A small network was shown many inputs. Here are its activations along a few directions, one row for each input.
Each table varies a few parts of the input and shows all the possible inputs, shuffled.
Descriptions start from the smaller parts, as in this example, which fits no table here: one of 8 places around a ring, together with either a single point or (one of 2 separate values, together with one of 4 places along a line) or one of 11 places along a line.
Shared parts are said once, and a part with two or three values counts as separate values.
(in the rows, 128 means zero)

Rows:
r1: [194 120 123 115 123 128  97  87 121 159 145 123 116]
r2: [ 35 123 142 145 199 108 120 109  82  82  81 178  83]
r3: [146 123 144 115 105  92 125 151 109 153 201 131  97]
r4: [186 110 102 122 133 125 104 108 163 156 154 136 106]
r5: [119 147 108 128 126 160 136 167 169 125  99 109 179]
r6: [ 43 115 127 149 209 135 118 119 108  59  91 170  65]
r7: [160 135 107 161 129  97 138 101 152 159  82 115 163]
r8: [161 122  94 166 137 128 136 110 182 141  90 106 143]
r9: [158 121 159 108 109 129 117 140  97 143 196 116  93]
r10: [182 124 114 120 121  91 104  94 139 171 150 137 122]
r11: [114 121 155  96  80 153 155 152  94 112 146 121 153]
r12: [111 169 118 131 108 129 135 149 154 136  97 111 188]
r13: [169 135 118 160 128 134 131  86 143 145  84  96 152]
r14: [ 54 118 154 138 202 140 108 103  64  69  75 163  84]
r15: [103 114 130 102  91 149 165 171 137 110 157 133 143]
r16: [125 159 128 128 111 165 124 142 132 124  92  96 187]
r17: [148 112 135 115 120 126 125 162 137 139 206 129  84]
r18: [ 97 135 144 105  72 116 165 153 121 120 157 133 149]
- What do these inputs look like to the network? => one of 3 separate values, together with either a single point or one of 5 places around a ring
- Changing only the choice among 3 separate values turns r11 into r15. The same change can be made to r14. Which row results? => r6
- Which other rows does r1 become when the choice among 3 separate values takes its other values? List them by row number. => r4, r10

Rows:
r19: [122 117  81 176 193 103 127 128 171 152  53 159 128]
r20: [208 128 102 132  81 150 154 185 215 217 152  71 182]
r21: [106 108 151 119 113 159 160 104  71 102  87 116 148]
r22: [131 150 145 130 150 163  90  94  82 117  77  94 128]
r23: [106  84 147 107 127 140 149 121 103  89 172 156  65]
r24: [132 138 127 153 152  79 111  46 114 136  58 140 151]
r25: [ 61 163 155 107  97 112 138 147  65 114 111 131 172]
r26: [113 143 104 153 179 181  98 137 169  98  97 111 127]
r27: [223 113 115 112  49 115 118 129 157 194 243 110 116]
r28: [ 57 146 117 116 138 126 150 215 138  97 115 151 167]
r29: [237 155 139 101  42 122 131 112 140 188 150  97 213]
r30: [ 60 135 169 102 111  98 129 156 106  98 194 168  87]
r31: [ 95  96 110 133 133 167 168 155 158  77  96 133 135]
r32: [139 120 119 146 174  58 113  74 133 128 142 164  53]
r33: [132 123 140 133 181 147  84 118  97 113 173 118  48]
- What do these inputs look like to the network? => one of 3 separate values, together with either a single point or one of 4 places along a line
- Changing only the choice among 3 separate values turns r30 into r28. The same change can be made to r27. Which row results? => r20
- List by row number the other rows that have the choice among 3 separate values in common with r25. => r21, r22, r24, r29
- Which other rows does r32 become when the choice among 3 separate values takes its other values? List them by row number. => r19, r24
